A small network was trained on invented records. Each row is its activation on one of them, seen along a few directions.
Each row is followed by the record's values for the fields Voros, Fom, Dasak, Sizer.
A field that a record lacks is written missing.
Other fields move the rows too, some of them a lot.
(in the rows, 500 means zero)
Random noise pushes rows far along 2 fixed directions. That doesn't count. These rows show it; they differ only by the noise:
322  519  648  352  601  605  486  659  526  671  686  525  260  551  486  604  415  328  474  290
309  736  423  511  185  494  389  755  337  240  512  382  637  510  758  243  247  475  430  566
332  721  447  502  250  501  376  719  364  309  532  377  600  492  700  310  295  458  428  538
556  816  444  585  471  450  133  445  438  546  554  154  634  249  386  622  613  443  355  558

412  472  420  588  325  430  364  670  314  311  350  420  675  429  651  209  465  418  506  514
Voros: s2 / Fom: m1 / Dasak: y2 / Sizer: t2
536  467  613  483  553  547  470  505  581  545  541  555  383  560  515  509  428  487  514  421
Voros: missing / Fom: missing / Dasak: missing / Sizer: missing
324  507  423  398  366  488  595  796  388  450  575  652  444  585  671  396  269  464  445  508
Voros: s2 / Fom: m1 / Dasak: y2 / Sizer: t1
650  623  509  449  368  564  380  458  611  463  560  428  431  478  421  610  488  569  478  517
Voros: missing / Fom: missing / Dasak: y1 / Sizer: t2
308  334  440  450  443  521  692  634  451  462  452  712  484  672  729  267  379  420  580  390
Voros: s2 / Fom: m2 / Dasak: y2 / Sizer: t1
550  678  592  388  483  584  458  574  532  521  666  437  364  522  432  698  323  545  445  457
Voros: s1 / Fom: m2 / Dasak: missing / Sizer: missing
416  643  467  588  428  441  438  572  402  393  468  429  662  465  661  339  420  575  495  597
Voros: missing / Fom: missing / Dasak: missing / Sizer: missing
498  533  571  510  670  539  311  511  477  776  455  394  413  378  354  608  617  397  551  226
Voros: missing / Fom: missing / Dasak: y2 / Sizer: t1
591  785  534  412  189  496  321  549  489  246  559  375  480  443  512  486  352  504  463  553
Voros: s2 / Fom: m1 / Dasak: missing / Sizer: missing
179  278  665  388  621  563  690  666  542  621  609  633  297  612  536  477  350  392  553  176
Voros: missing / Fom: missing / Dasak: y1 / Sizer: t2
514  516  570  431  377  518  674  592  572  317  417  656  446  671  626  375  325  631  536  521
Voros: s1 / Fom: m2 / Dasak: y1 / Sizer: t2
185  239  618  395  722  634  659  775  443  741  586  664  283  558  560  498  440  274  530  165
Voros: s2 / Fom: m2 / Dasak: y2 / Sizer: t2
691  517  566  435  494  502  511  348  608  513  565  580  415  504  407  585  541  472  576  484
Voros: s2 / Fom: m2 / Dasak: missing / Sizer: missing
369  517  539  447  614  502  546  572  519  577  530  488  408  497  472  569  522  380  534  408
Voros: s2 / Fom: m1 / Dasak: y2 / Sizer: t2
389  366  514  531  561  555  532  622  438  555  479  515  526  550  601  277  548  339  535  328
Voros: s2 / Fom: m2 / Dasak: missing / Sizer: missing
618  546  506  620  470  437  418  404  438  451  351  341  729  465  500  410  561  517  448  579
Voros: s1 / Fom: m2 / Dasak: missing / Sizer: missing
468  596  454  460  409  562  536  579  545  486  529  558  453  562  516  503  380  498  566  482
Voros: missing / Fom: missing / Dasak: y2 / Sizer: t1
571  574  556  513  594  514  556  433  583  556  469  573  457  465  482  543  569  506  523  529
Voros: s2 / Fom: m2 / Dasak: missing / Sizer: missing
465  451  586  441  450  496  524  573  542  517  563  546  315  562  524  589  397  348  513  417
Voros: s2 / Fom: m1 / Dasak: y2 / Sizer: t2
455  480  459  381  456  427  658  620  417  377  610  659  549  573  757  374  380  572  468  533
Voros: missing / Fom: missing / Dasak: missing / Sizer: missing
570  490  469  459  568  440  693  353  495  520  628  704  481  458  594  567  565  601  456  713
Voros: s2 / Fom: m2 / Dasak: missing / Sizer: missing
674  333  569  578  520  482  689  184  588  475  436  599  552  528  530  451  749  721  582  705
Voros: s1 / Fom: m2 / Dasak: missing / Sizer: missing
409  723  415  386  324  456  560  613  392  459  674  506  509  534  687  506  259  538  451  652
Voros: missing / Fom: missing / Dasak: missing / Sizer: missing
469  284  585  372  583  501  757  443  634  509  549  728  368  622  602  459  509  613  599  500
Voros: missing / Fom: missing / Dasak: y1 / Sizer: t2
397  472  408  418  617  420  444  609  385  582  616  447  544  406  518  479  446  436  366  469
Voros: missing / Fom: missing / Dasak: y1 / Sizer: t2
454  403  627  402  717  495  450  491  517  804  630  561  350  488  397  753  588  300  432  377
Voros: s2 / Fom: m1 / Dasak: missing / Sizer: missing
562  545  461  539  535  383  352  363  437  568  487  432  555  368  404  645  614  631  381  664
Voros: s1 / Fom: m1 / Dasak: y1 / Sizer: t2
398  454  565  464  644  587  337  623  520  703  488  372  475  410  380  521  456  274  423  272
Voros: s2 / Fom: m2 / Dasak: y1 / Sizer: t2
729  607  367  495  316  376  569  329  539  296  540  457  607  524  581  524  500  740  436  840
Voros: s1 / Fom: m2 / Dasak: y1 / Sizer: t2
754  492  511  443  652  476  609  217  654  651  661  456  318  449  355  821  615  634  443  661
Voros: s1 / Fom: m2 / Dasak: y1 / Sizer: t2
516  493  234  663  445  347  409  475  282  372  396  396  783  346  663  346  588  523  376  692
Voros: s2 / Fom: m2 / Dasak: y2 / Sizer: t2
295  473  373  511  370  491  604  790  383  250  329  601  624  614  784  77  209  453  596  489
Voros: s2 / Fom: m2 / Dasak: y2 / Sizer: t2
403  202  653  312  743  543  779  593  594  753  645  809  213  690  562  639  406  384  576  308
Voros: missing / Fom: missing / Dasak: y2 / Sizer: t2
628  417  554  502  403  522  578  402  588  346  354  490  609  596  525  356  601  648  618  593
Voros: s1 / Fom: m2 / Dasak: y1 / Sizer: t2
767  520  658  650  478  579  331  334  600  437  389  361  516  450  306  557  709  600  569  520
Voros: s1 / Fom: m2 / Dasak: missing / Sizer: missing

Here are new rows. What are their fields?
508  687  495  493  452  482  298  595  473  514  561  413  511  391  404  496  416  410  434  555
Voros: s2 / Fom: m1 / Dasak: missing / Sizer: missing
556  465  504  479  611  569  492  401  571  612  567  488  438  474  368  636  528  426  535  491
Voros: s2 / Fom: m2 / Dasak: y2 / Sizer: t2
427  370  462  490  593  423  553  459  460  567  515  572  474  474  559  523  631  448  480  587
Voros: s2 / Fom: m1 / Dasak: y2 / Sizer: t2
416  639  482  535  187  498  408  614  397  198  440  507  604  498  686  233  336  516  504  653
Voros: s2 / Fom: m1 / Dasak: missing / Sizer: missing
563  440  521  539  604  466  658  352  502  552  530  565  527  598  533  608  566  563  497  556
Voros: s1 / Fom: m2 / Dasak: missing / Sizer: missing
296  424  462  513  465  502  547  703  368  501  422  541  493  682  668  372  465  453  539  331
Voros: s1 / Fom: m1 / Dasak: y2 / Sizer: t1
507  654  464  537  137  477  401  651  471  217  335  395  664  573  595  297  312  569  484  593
Voros: s1 / Fom: m1 / Dasak: y1 / Sizer: t2
509  549  485  325  303  496  652  594  594  305  587  622  377  664  609  584  295  683  463  619
Voros: s1 / Fom: m1 / Dasak: y1 / Sizer: t2
384  393  506  421  488  556  596  583  515  448  490  566  488  558  588  443  441  450  469  384
Voros: s2 / Fom: m2 / Dasak: y1 / Sizer: t2
293  309  667  338  665  569  525  647  527  654  601  578  315  500  470  629  540  295  472  210
Voros: s2 / Fom: m1 / Dasak: y1 / Sizer: t2
592  531  604  413  524  571  476  497  696  588  583  452  264  465  291  743  599  417  494  381
Voros: s2 / Fom: m1 / Dasak: y1 / Sizer: t2
435  693  388  512  173  403  406  695  319  250  459  358  625  450  652  404  299  424  434  641
Voros: s2 / Fom: m1 / Dasak: y2 / Sizer: t2
469  501  438  675  590  437  410  517  442  528  415  392  598  308  464  419  616  471  460  466
Voros: s2 / Fom: m2 / Dasak: y2 / Sizer: t2
405  182  618  452  496  671  821  520  586  560  438  782  293  803  508  399  376  526  669  354
Voros: s1 / Fom: m2 / Dasak: y2 / Sizer: t1
510  370  677  355  633  722  609  491  647  613  659  775  242  590  399  682  521  419  551  378
Voros: s2 / Fom: m2 / Dasak: missing / Sizer: missing
412  494  548  364  413  502  484  647  472  488  564  568  411  509  587  471  335  395  505  475
Voros: s2 / Fom: m1 / Dasak: y2 / Sizer: t2
525  356  608  555  491  595  493  367  606  435  344  561  548  553  367  408  527  551  572  408
Voros: s1 / Fom: m2 / Dasak: y1 / Sizer: t2
